[[109 143 128 139 131]
 [138 150 128 120 125]] value 120

[[124 131 130 133 139 118]
 [150 100 140 130 132 149]] value 132

[[150 127 124 124 124 120]
 [131 124 133 122 125 133]] value 125

[[117 115 100 124 150 133]
 [122 118 105 123 148 132]] value 148

[[139 133 131 129 128 127 120]
 [152 135 131 128 127 118 151]] value 118

[[127 137 106 121 129 130]
 [123 139 100 121 126 124]] value 126
---
[[130 119 107 129 139]
 [130 122 130 127 132]
 [104 124 116 136 122]] Answer: 124

[[131 127 136  99 128 125]
 [138 123 144 139 117 125]
 [135 141 124 152 111 119]] Answer: 141

[[125 111 129 150 131]
 [132 125 123 120 132]
 [128 131 135 120 132]] Answer: 131

[[125 126 136 123 150 127]
 [136 132 128 134 132 134]
 [133 130 124 128 135 126]] Answer: 130

[[111 144 145 111 137 123 157]
 [134 121 137 123 113 107 128]
 [142 118 138 144 112 134 117]] Answer: 118

[[136 122 138 148 137]
 [139 120 110 104 131]
 [135 124 136 146 137]] Answer: 124
---
[128, 133, 136, 120, 139, 141, 99]: 139
[155, 134, 131, 105, 142, 136]: 105
[138, 152, 129, 120]: 152
[105, 142, 125, 139]: 142
[145, 151, 129, 135]: 151
[120, 121, 143, 105]: 121
[137, 149, 105, 136, 126]: 105
---
array([[104, 122, 118, 132, 149],
       [137, 141, 141, 130, 154],
       [106, 123, 119, 132, 149]]) value 104, 149

array([118, 132, 137, 142, 150]) value 118, 150

array([136, 156, 113, 116, 128]) value 136, 128

array([[134, 152,  98, 141, 130, 132],
       [140, 118, 144, 107, 128, 130]]) value 134, 130

array([146, 121, 106, 133, 126]) value 146, 126

array([133, 139, 125, 131,  99, 138, 122]) value 133, 122
---
array([[138, 128, 122, 136, 105],
       [110, 125, 112, 126, 145],
       [125, 105, 111, 124, 137]]) --> 125

array([146, 152, 106, 149, 148]) --> 146

array([[107, 143, 130, 143, 137],
       [137, 109, 147, 119, 111],
       [131, 145, 106, 110, 143]]) --> 131

array([129,  99, 128, 133, 113]) --> 129

array([135, 135, 119, 119, 151]) --> 135

array([142, 136, 152, 133, 109]) --> 142
---
[121 156 117 122] Out: 122, 121

[107 142 100 130] Out: 130, 107

[156 129 125 100 130] Out: 130, 156

[[121 133 128 136 108]
 [120 134 121 143 110]
 [121 136 125 140 103]] Out: 108, 121

[154 143 107 138 145] Out: 145, 154

[127 125 104 123 118 133 129] Out: 129, 127

[[113 138 111 102 118]
 [134 128 141 156 147]] Out: 118, 134

[[144 141 141 129]
 [ 99 127 127 141]] Out: 129, 99
---
[[141, 143, 146, 149, 145],
 [145, 149, 139, 138, 151],
 [148, 144, 139, 151, 149]] ans = 138

[[102, 131, 115, 123],
 [142, 114, 155, 134]] ans = 155

[[129, 130, 127, 129],
 [128, 126, 128, 100]] ans = 128

[[130, 115, 142, 109, 139],
 [115, 121, 137, 114, 142],
 [148, 129, 143, 140, 153]] ans = 114

[[133, 142, 148, 119, 153],
 [134, 124, 130, 143, 147]] ans = 143

[[150, 143, 140, 116],
 [124, 128, 100, 141]] ans = 100

[[120, 113, 137, 133, 123, 123, 134],
 [142, 120, 126, 114, 120, 126, 114],
 [106, 152, 149, 134, 150, 149, 150]] ans = 126

[[125, 137, 137, 103, 135, 107],
 [105, 122, 123, 129, 123, 154],
 [145, 130, 125, 122, 122, 153]] ans = 123

[[135, 141, 118, 127, 126, 119],
 [129, 106, 139, 125, 110, 110]] ans = 110

[[107, 142, 141, 111, 102, 133],
 [114, 146, 141, 110, 130, 115]] ans = 130
---
Q:
135  114  131  145  141  124  129  127  129
128  120  128  132  132  122  126  129  110
131  137  124  141  139  137  123  128  127
137  132  115  118  136  128  126  134  143
127  118  132  144  130  128  128  135  126
121  114  117  135  141  129  138  122  132
134  107  127  142  130  126  125  125  133
123  120  121  139  131  118  129  117  121
129  117  121  144  124  134  121  142  123
128  125  134  133  122  132  128  134  124
126  131  124  128  132  131  117  134  134
128  139  130  136  136  137  131  132  121
A: 128

Q:
138  129  125  138  125  110
128  104  137  131  134  136
114  111  131  128  146  118
136  133  135  122  117  153
117  139  121  122  129  122
138  133  120  139  112  107
114  138  115  123  104  121
124  112  128  127  128  127
122  120  129  127  122  138
111  135  120  119  119  136
A: 124

Q:
154  157  115  120  153  154  154  156  120
118  118  136  119  124  117  117  120  119
119  119  131  118  124  119  119  121  118
150  150  112  121  149  149  148  149  120
116  115  143  122  121  115  116  118  123
140  140  125  114  140  139  140  140  115
A: 150

Q:
114  116  134  131  126  117
129  126  116  128  128  122
137  133  123  125  125  138
134  131  124  126  126  139
102  105  148  133  127  129
107  109  144  131  127  135
112  114  135  131  127  118
150  145  111  123  124  129
131  128  128  126  125  140
138  136  116  126  125  116
A: 150

Q:
123  121  140  128  111  106  122  132  121
122  145  121  143  123  108  111  119  133
121  131  136  140  129  143  146  122  134
120  121  120  142  134  131  111  137  126
145  123  126  121  132  134  127  116  110
137  124  115  108  114  139  129  127  144
A: 120
---
[151 105 119 130 143] 151, 143

[[ 98 133 125 151 138 134]
 [102 133 124 114 130 154]] 98, 154

[120 142 128 140 149 128 147] 120, 147

[[136 145 137 131 126 118 127]
 [139 151 133  99 131 114 127]
 [117 128 123 105 129 117 129]] 136, 129

[[132 124 136 113 132 146 142]
 [139 101 148 130 140 131 146]] 132, 146

[148 115 137 107 135 118 122] 148, 122
---
Input:
[[112 115 124 129]
 [129 125 127 126]
 [103 140 120 128]]
Output: 140

Input:
[[106 114 111 128 130]
 [123 113 113 101 121]
 [124 134 155 156 140]]
Output: 155

Input:
[[105 133 138 132 150 125]
 [139 127 123 127 146 128]
 [133 126 128 130 148 140]]
Output: 130

Input:
[[135 123 105 136 154]
 [134 109 150 110 140]
 [124 144 101 147 124]]
Output: 101

Input:
[[127 112 119 127 125 128]
 [117 118 107 151 149 136]
 [120 136 134 130 128 121]]
Output: 130

Input:
[[141 119 133 143 131 120]
 [133 120 130 133 125 120]
 [156 156 131 126 129 120]]
Output: 126

Input:
[[141 107 126 140]
 [133 123 105 136]
 [140 119 134 129]]
Output: 119
---
[[148 106 134 101 100 151 137]
 [104 135 131 136 126 128 105]
 [142 105 139 120 125 130 152]] ans = 136, 152

[100 128 115 146 122] ans = 115, 146

[138 150 127 136 115 137 131] ans = 136, 150

[127 106 137 136 124] ans = 137, 137

[114  99 107 126 143] ans = 107, 143

[128 107 134 138 116 124 137] ans = 138, 138

[151 145 106 136 118 119 129] ans = 136, 151

[141 146 109 147 149] ans = 109, 149

[ 98 124 146 113 102 130 127] ans = 113, 146

[119  99 122 115 106 154 133] ans = 115, 154
---
[124 154 135 132 118] -> 124

[129 111 124 106 122] -> 111

[ 99 134 123 128 122] -> 122

[[113 127 115 131 133]
 [102 125 133 137 125]
 [147 125 138 128 125]] -> 113

[139 118 134 115 153] -> 118

[119 115 128 116 140 103] -> 115
---
[127, 127, 128, 155]: 127
[123, 132, 127, 153]: 132
[122, 141, 120, 157]: 141
[140, 112, 113, 98]: 112
[143, 138, 146, 107]: 138
[153, 123, 127, 126]: 123
[145, 102, 132, 140]: 102
---
[106 114 141 120 112] => 141
[149 118 135 125 113] => 135
[143 145 107 129 154] => 107
[148 152 141 105 146] => 141
[124 107 158 127 114] => 158
[142 128 110 155 122] => 110
[128 130 149 138 127] => 149
[133 104 152 124 129] => 152
---
131,114,133,116,106,124 --> 116

104,111,130,128,122,133,132
155,127,158,110,142,146,128
--> 111

141,149,100,126,150,119,151 --> 126

135,129,140,116,130,124,130
123,140,151,110,142,127,136
--> 123

133,120,134,108,106
121,129,130,132,130
--> 120

153,108,129,123,107,148 --> 123

117,135,104,120,107 --> 117

113,100,110,132
144,120,103,141
--> 110
